A small network was shown many inputs. Here are its activations along a few directions, one row for each input.
In each table, some parts of the input vary, and every possible input appears once, in random order.
Descriptions start from the smaller parts, as in this example, which fits no table here: one of 5 places around a ring, together with either a single point or one of 9 places along a line or (one of 3 separate values, together with one of 6 places along a line).
Shared parts are said once, and a part with two or three values counts as separate values.

Other details of the inputs vary at random and push rows far along two fixed directions, the same in every table; ignore that.

A family of inputs:
r1: [ 11  -8  -8   9  -8   4   4  -1 -22  -5  -3 -12  22]
r2: [ 12  -7  -5   8   1  -4   4   6 -24   1  -5 -17  17]
r3: [  4  26 -15 -14  17  20 -31 -11  34   2 -28  -9 -17]
r4: [ 23  -4  -4  -3  -3  11   7  18 -18   7   1 -19   7]
r5: [ -6  33 -24 -18  25   1 -31 -20  19   5 -28  -3  -4]
r6: [-10 -24  16  -2 -19 -21  27  30  -3   9  46  42 -11]
r7: [-20 -18  24  14 -18 -30  25  19 -16   3  41  36 -16]
r8: [ 25  -5  -3  -3  -2   6   7  16 -15   9   2 -20  11]
r9: [  2  18 -16 -21  15  18 -25 -25  40  -5 -24  -8  -8]
r10: [ -5  33 -17 -16  30   2 -30 -18  20   7 -32  -2  -2]
r11: [ 24  -8  -2  -6   0   7   9  15 -14   9  -2 -13  19]
r12: [ 13  -3  -9   6   5  -5   3  13 -26   6  -4 -15  19]
r13: [ 16   2  -8   9   4  -3   3  11 -28   6  -1 -16  15]
r14: [-42  13   7 -13   4 -26  -9 -13  31   1  14  49 -34]
r15: [-28   7  11  -9   3 -11 -12   2  49   6  17  45 -43]
r16: [-21 -22  23  20 -19 -23  22  18 -11  -1  42  38 -14]
r17: [ 24 -12  -2   3  -5  12   7  14  -8   3  -5 -11  20]
r18: [-29   4  15 -10   4  -9  -8  -6  50  -1  20  42 -43]
r19: [ 23 -15   1   2  -4  15  11   6  -6  -4  -2 -15  20]
r20: [  7 -10   0  11  -6   2  10  -2 -19  -6  -7 -21  18]
r21: [-10  27 -13  -5  18  16 -29 -29  21  -5 -29 -10 -16]
r22: [-24 -22  26  19 -22 -24  29  13 -10  -4  40  34 -15]
r23: [ 13  -4 -10   5  -4  -2   4   3 -25  -1  -3 -12  20]
r24: [ 23 -14  -5   4  -6   9   5  16  -7   3  -4 -17  16]
r25: [-11  25  -8 -11  19   9 -23 -33  26  -6 -34  -8  -3]
r26: [-32  -1  14 -13   5 -11  -7  -5  52  -1  17  42 -39]
r27: [-20 -21  22  13 -13 -28  24  21 -14   3  38  45  -7]
r28: [ 22 -10  -4  -6  -1   4   7  17 -13   9  -1 -19  15]
r29: [-41   9  12   1   5 -16 -11 -15  36   0  16  44 -41]
r30: [ 12  -4   0   4  -1  -2   8   2 -26   0  -8 -13  21]
r31: [-26 -24  20  14 -24 -24  30  10  -9  -6  40  40  -7]
r32: [ 10 -10  -8  11  -8   6   7  -6 -21  -6  -3 -13  21]
r33: [ 13   0  -5  11  -2   3   3   8 -29  -1  -3 -16  10]
r34: [  8  -3   0  14  -8   8  10  -1 -24  -8  -5 -21  11]
r35: [ 15  -2  -4  11  -1  -2   3   5 -26   1  -2 -18  13]
r36: [-44   6  12  -4   7 -20 -13 -10  37   0  13  46 -36]
r37: [ -4  24  -9 -27   9  15 -22 -28  37  -4 -24 -15  -5]
r38: [ 11  -4  -3  14  -5   8   3   4 -26  -5  -3 -17  11]
r39: [ 11  -8  -1  11  -3   5   5   1 -22  -4  -7 -11  23]
r40: [ -9  23 -11  -8  21  12 -27 -32  26  -3 -33  -5  -4]
r41: [-11  20 -14  -8  21   9 -29 -31  26  -2 -31 -11  -9]
r42: [ 24 -11 -10   2 -10  11   6  13  -8   1  -1 -12  19]
r43: [ 11   0  -2   8  -4   2   6   5 -30  -2  -5 -19   9]
r44: [ 14   4  -9   9   3   1   3  14 -31   4  -2 -14  11]
r45: [-18 -21  31   6 -26 -12  30  22  -2  -3  45  29 -18]
r46: [-10  27 -12 -16  23   0 -29 -25  21   1 -33 -12  -9]
r47: [ -3  26  -3 -21  12  15 -23 -25  36  -1 -23 -21 -12]
r48: [ 22 -11  -1   5  -7  18   9   9 -11  -6   1 -20   8]
r49: [ 14 -12   6  -3 -10   8  12   5  -8  -2   0 -27  17]
r50: [ 16  -9   8  -4 -10  11  14   3  -9  -3  -2 -21  22]
Description of these inputs: one of 5 places along a line, together with either one of 4 places along a line or one of 6 places along a line.
Changing only the place on the line of 5 turns r13 into r5. The same change can be made to r22. Which row results?
Answer: r31
Changing only the place on the line of 5 turns r15 into r24. The same change can be made to r35. Which row results?
Answer: r2
Which other rows agree with r34 in the place on the line of 5? List them by row number.
Answer: r3, r4, r21, r33, r38, r43, r44, r45, r48
Change only the place on the line of 4 in r28. List by row number the other rows that result.
Answer: r24, r26, r49

A family of inputs:
r51: [-24   4   7 -10   0 -15   0  -9  16   0   8  27 -10]
r52: [-26  10   7  -2   6 -19  -4  -6   7   2   7  23 -19]
r53: [  2  12  -4   0   5  10 -10 -11   3  -4 -14 -19  -5]
r54: [ -6 -32  16  26 -20 -22  32  27 -35   0  35  27   9]
r55: [-12  -3   8  -1  -4 -13   6  16   4   7  24  27 -19]
r56: [ 23 -27   6  26 -19   7  25  19 -40  -6  12 -20  22]
r57: [-19  -5  13   8 -10  -9   9   5   4  -3  24  23 -21]
r58: [ 11  13 -12  -7  10   8 -14   0   4   5 -13 -11  -2]
r59: [ 18   1 -11 -11   2  11  -4   3   4   3  -9 -13  12]
r60: [-10   1   8  -3   0 -11   2  13   6   7  17  21 -18]
r61: [ 20 -25  -2  25 -14  -3  22  19 -48  -2   9 -10  31]
r62: [ 11  -2  -6  -2  -5  15  -1  -9   4  -7 -10 -18  10]
r63: [ -2   5  -1  -8   6  -3  -3 -12   1   0 -13 -11  11]
r64: [-13   4   7 -16   0  -8  -1   4  24   6  12  23 -16]
r65: [ 13   7 -12  -3  10  10 -13   3   4   5 -13  -9   2]
r66: [ -1  15 -13  -1  10   1 -13 -13  -5   0 -16 -10   5]
r67: [  2  -1  -7  -2   6   3  -6 -11   6  -3 -14  -2  14]
r68: [-21   0  17  -7  -3  -6   2  -8  25  -3  10  15 -20]
r69: [ -1  15  -9  -2  11  -1 -13 -12  -5   0 -18 -11   4]
r70: [  6  -4  -2  -1   0  15  -4 -11  14  -7 -11 -10   5]
r71: [-20  -4  18   6  -8 -12  10   4   2  -2  22  19 -23]
r72: [ -4   1   8 -13   3  -5   1   5  16   7   5   6  -7]
r73: [ 14   2  -9 -11   9  12 -10  -2  16   3 -15  -8   8]
r74: [  3   5 -12  -6   4   4  -7 -13   3  -3 -15  -7  14]
r75: [ 16   4  -9   0   8   9  -8   6  -3   5 -12 -14   6]
r76: [ 22 -27   9  13 -26   7  31  15 -35  -7  16 -22  27]
r77: [ 10   1  -7   8   1  15  -6  -6  -3  -5 -12 -17   4]
r78: [  4  11  -7   1   4  12 -11 -12   4  -5 -14 -16  -4]
r79: [  7  12  -4  -8   9   3  -8   3  -1   7  -9 -13  -4]
r80: [-24   7   2   1   4 -16  -6  -6   9   1   8  29 -17]
Describe the family of inputs behind these rows.
Answer: one of 3 separate values, together with either one of 4 places along a line or one of 6 places along a line
Changing only the choice among 3 separate values turns r63 into r68. The same change can be made to r80. Which row results?
Answer: r78

A family of inputs:
r81: [-10 -23  16   5 -11 -17  19  30   5   9  37  39 -13]
r82: [-29  19   3  -1  13 -11 -17 -13  20   1  -1  28 -30]
r83: [-34  17  -2  -4   9 -15 -14 -22  22  -4  -2  32 -18]
r84: [-25  20   1  -6  16 -11 -18  -4  21   5   0  28 -32]
r85: [ 17   3 -12 -15   3  13  -6  -3  12   1 -13 -11  13]
r86: [ 14 -19   2   1 -14   5  16   8  -9  -4   9  -4  20]
r87: [ -2  10  -3  10   5   4  -6 -13  -9  -6 -13 -12   2]
r88: [-15  10   7 -18   3   4 -10  -4  44   1   8  18 -35]
r89: [-23 -23  26   4 -19 -20  26   9   2  -3  33  32  -8]
r90: [-29  15  -2  -1  16 -15 -18 -14  21   3  -2  31 -25]
r91: [  8   3  -6  -9   8  15 -13 -11  23  -2 -17 -11   2]
r92: [ 17 -13  -4  -2  -8   1  13  19 -14   6  10  -1  18]
r93: [ -3 -11   2  12  -1 -16   9  19 -20   5  16  17   0]
r94: [ 29  -3 -12  -6   5  20  -5   2   3   1 -18 -28  19]
r95: [-10 -14   7  20  -7 -14  13   4 -18  -4  14  14   3]
r96: [ -4   8  -8   2   9   7 -14 -21  10  -7 -21 -10   4]
r97: [  9 -21   8  22 -16 -12  29  12 -51  -3  13 -14  30]
r98: [ -1  11  -3 -11   9  -9  -8   4   4  10  -4   2  -3]
r99: [ 15  13 -14  -4  13   1  -8  -1 -23   5 -22 -27  19]
r100: [ -8  -9   1  11  -7 -17  12   6 -24   1  16  20   7]
r101: [  8  -6  -8   7  -3  -9   9  13 -31   3   6   2  17]
r102: [  5   1   1   0  -6  16  -1 -12   7  -9  -8 -20  -2]
r103: [  9   9  -4 -21   9   9  -9  -6  21   4 -15 -14   3]
r104: [  4  -9   8   8  -7  -8  11  24 -13   7  19  13  -5]
r105: [ 13 -26  11  25 -26   4  29  12 -41 -10  18 -20  19]
r106: [ 30 -30  10  12 -21  10  30  30 -28   0  20 -14  21]
r107: [-19  19   2 -11   8  -7 -17   0  30   7   6  21 -37]
r108: [  5   0   1   1  -2  14  -2 -10   6  -7 -12 -14   3]
r109: [-26 -13  21  19 -18 -20  20   8 -11  -6  36  30 -21]
r110: [  5   7  -1  -9   1   9  -6   6  14   5   2  -4 -15]
r111: [ 18  -4  -9   3   1  18  -4 -11  -2  -7 -23 -29  21]
r112: [-14   5   4  -2   2  -5  -3 -16   5  -5  -7  -2   2]
r113: [ -6  10  -6  -6  13  -6 -15   3  17   9  -3  15 -14]
r114: [ 15 -17   9   5 -18  12  16  10  -8  -6  13 -16   5]
r115: [-13  17  -3  -3   9  -5 -13  -2   7   2   0   7 -24]
r116: [ 11   6  -5 -14   7   4  -4   5   5   9  -9 -12   7]
r117: [-12   4  -4  -1   0  -1  -5 -17   6  -7  -7   5   5]
r118: [ 21   3 -16  -5   1  20  -6 -18  -4  -8 -30 -34  29]
r119: [-10 -18  20   5 -13 -12  20  30   3   7  38  36 -18]
r120: [ -5  12  -3   2   7  11 -13 -20   8  -8 -20 -14  -1]
r121: [ 14  12 -13   7   5  11  -8  -9 -22  -3 -18 -33   8]
r122: [ -2   0   5 -13   1   2  -1  -7  17   0  -3  -2   0]
r123: [  8   8  -1  -9   5  19 -11 -11  21  -4 -15 -14  -3]
r124: [ 24   9 -20  -6   8   7 -10   3 -13   6 -20 -22  22]
r125: [ -2  12  -6  -1  10  -7  -7 -10 -14   3 -13 -10   8]
Changing only one part turns r103 into r85. The same change can be made to r99. Which row results?
Answer: r101
Changing only one part turns r84 into r93. The same change can be made to r87. Which row results?
Answer: r95
Describe the family of inputs behind these rows.
Answer: one of 5 places along a line, together with one of 9 places around a ring
Change only the place on the ring of 9 in r114. List by row number the other rows that result.
Answer: r88, r102, r105, r107, r109, r110, r115, r121
Change only the place on the line of 5 in r125. List by row number the other rows that result.
Answer: r82, r90, r100, r121

A family of inputs:
r126: [ 17  11 -11 -11  10  11 -10  -3  -1   5 -20 -29  10]
r127: [ -7  -7   9  11  -4 -13  11  11 -15   2  14  17   0]
r128: [-11   2   2 -10   6  -4  -4  -2  22   3   4  19 -12]
r129: [-14  12  -3 -10  10   0 -16  -8  33   2   0  22 -24]
r130: [ 16  10  -9  -2   3  21  -9 -12   0  -5 -20 -31   6]
r131: [ -5 -13  14   7 -13  -2  15   9  -5  -4  18   8  -7]
r132: [ -3  -8   9  -4  -9 -12  13  15  -5   5  20  13  -3]
r133: [ -4 -15  15   3 -17  -6  21   8  -8  -4  22  10   1]
r134: [  7  19  -9 -13  12  19 -18 -23  16  -4 -29 -28   3]
r135: [  1  23 -18 -10  16   6 -22 -28   6  -3 -33 -24   8]
r136: [ -8   1   5  -4   0  -7   0  10   8   5  11  13 -17]
r137: [-10   2   1  -6   5  -2  -6   0  20   2   4  19 -16]
r138: [-24  19  -2  -5  14  -8 -18 -11  20   1  -6  23 -23]
r139: [ 29 -14  -7  22 -11   6  17  17 -53  -1   1 -26  33]
r140: [-18   0   3   7   1 -12  -1  -4   0  -3   7  15 -12]
r141: [-11  -3   4  -7  -4  -5   1  -2  19  -1   7  18  -6]
r142: [ 19   8 -15 -11   8  14  -9  -8   2   1 -22 -24  17]
r143: [  1 -15  10   5  -6  -6  13  15  -2   3  18  15   0]
r144: [-13  -1   6   4   0 -13   5   4  -6   2  10  19  -3]
r145: [ 17  -3 -11  15  -3   6   2  -2 -31  -5 -10 -28  21]
r146: [-21   6   5   2   7 -12  -7 -11  11  -1   1  16 -14]
r147: [ 22  -1 -12   3  -1  18  -5  -3  -6  -3 -16 -26  16]
r148: [-16  17  -1 -12  10  -4 -17  -4  29   6   2  17 -29]
r149: [ 14  18 -12 -12  16  12 -19  -7   9   6 -26 -27   3]
r150: [ -2 -17  11   7 -11  -5  13  12   1   0  16  13   1]
r151: [ 27 -15  -5  15 -12   2  20  14 -52   0   0 -26  39]
r152: [  9 -36  25  22 -29  -7  41  28 -35  -3  37   4  13]
r153: [-10  -6   6  -3  -4  -4   3   1  16   0   8  17  -6]
r154: [-11  -4   4  -1  -2  -1  -1   1  18  -1   6  17 -13]
r155: [  7  11 -14   0  11   7 -12 -17  -9  -3 -26 -28  15]
Describe the family of inputs behind these rows.
Answer: one of 5 places along a line, together with either one of 2 separate values or one of 4 places along a line
Change only the choice among 2 separate values in r151. List by row number the other rows that result.
Answer: r135
Change only the choice among 2 separate values in r138. List by row number the other rows that result.
Answer: r140
Start at r142 and move only the place on the line of 5, one step at a time. The first step leads to r128. Which rows follow, in order?
Answer: r143, r137, r129
